A small network was trained on made-up records. Each row is its average activation on records with the value named, seen along a few directions.
Values that are neighbours, or in one group, have similar rows; names and order tell nothing.
Strong random noise was added to every row along 4 fixed directions; ignore it. To show where, here is one row again and again, with new noise each time:
[-375  -84 -168  -84  322 -270 -572   47  -21   71   38 -176 -253  -70
 -212   85  -67  149 -144]
[-127  119 -146 -328 -116   33   39 -203   71  421  174  -34  -21  354
  250  171  274   20  -74]
[-138  -17  -68 -201    2  -50   88 -227  118   63  -66  -43  -21   29
  135  163   79  -95    0]
[-150 -139 -227  -95  122  228  240 -306  171 -232 -504 -148 -132 -311
 -366 -321 -248  -81  -29]
[ 150  318   13  113 -197  -40  -65  257  -60 -436 -101  180  328  176
   35  -12   28  -91  -60]
[-261 -133 -185  116  343  -86 -350   57   20 -455 -410 -161 -182 -409
 -556 -266 -370   45 -109]


Field Fav:
y8: [   9  -35   59 -111  122 -162 -180  -60    3  -42 -142  -58   73  -14
  -14  129   16   44   45]
y10: [ 400   94  111  242 -213  123  193  139 -126 -117  120  193  162   99
   36 -210   83  -71   87]
y15: [-118 -123 -146    4  131  298  180 -278  161 -415 -588  -41  -69 -416
 -396 -377 -365  -34    3]
y16: [ -68 -109  -65   69  192  246  140   43  -98  -93   30 -114 -280 -306
 -414 -458 -212  170  -67]
y17: [ 211 -356  114   34  131  222  477 -326  138  -91 -329  -72   23 -413
  129   29 -163 -349  213]
y11: [  -8 -187  -22  -72   61 -134 -257  -46  119  193   -5  -49   42   92
  149  224   58   12  140]
y2: [  25  246   49   85 -127  -64  181  144    4 -117  105  107  122   43
  147  111   89    2  -69]
y9: [ 114   10   24 -209 -339  325  630 -361  168    3 -363   82  168  146
  206  -12  106 -285  188]
y6: [-125   22  -21  -78    4   52  229  -49  -69  284  245    1 -207  -51
  -11   14   40   62  -99]
y4: [-117   -4  116   24  -25 -184  134  -43  137 -197 -113  119   49  -30
  145  170   -7 -140   88]
y1: [-234   57   25  269   43  -74 -276  318 -111 -205   63 -108 -160 -221
 -329 -167 -213  216 -161]
y5: [ 378   92  106  244 -117  -29 -211  320 -135    3  183  132  116  133
   10  -72   24   49  -34]
y13: [ 257   70  331  179 -383   54  458  125  -28   -3  258  156  283   58
  340   70  116 -120   83]
y14: [ 240 -193   87   78   11  165  -23 -101    1 -118 -157   44  127  -85
   31   -3 -110 -101   71]
y7: [-386  -15 -224 -202  208 -149 -142 -107   47  504  246 -207 -402  145
   57   60   59  271  -99]
y3: [  45 -297  114   87  195   13  245 -158   14  -46  -45 -112 -166 -465
 -193 -135  -73  -32  171]
y12: [   2   68 -218  -99  130  -36 -762  295 -262  580  359  -93 -112  498
 -220  -49   95  332 -120]
The values of Fav form a ring.
- A walk along Fav starts at y9 and steps to its neighbour y15. Put y16, y11, y4, y13, y3 in the order it reaches them. => y4, y16, y13, y3, y11
- Name the neighbours of y17, in listed order. => y5, y14
- Name the neighbours of y2, in listed order. => y1, y7
- Fewest steps between y10 and y8? => 6
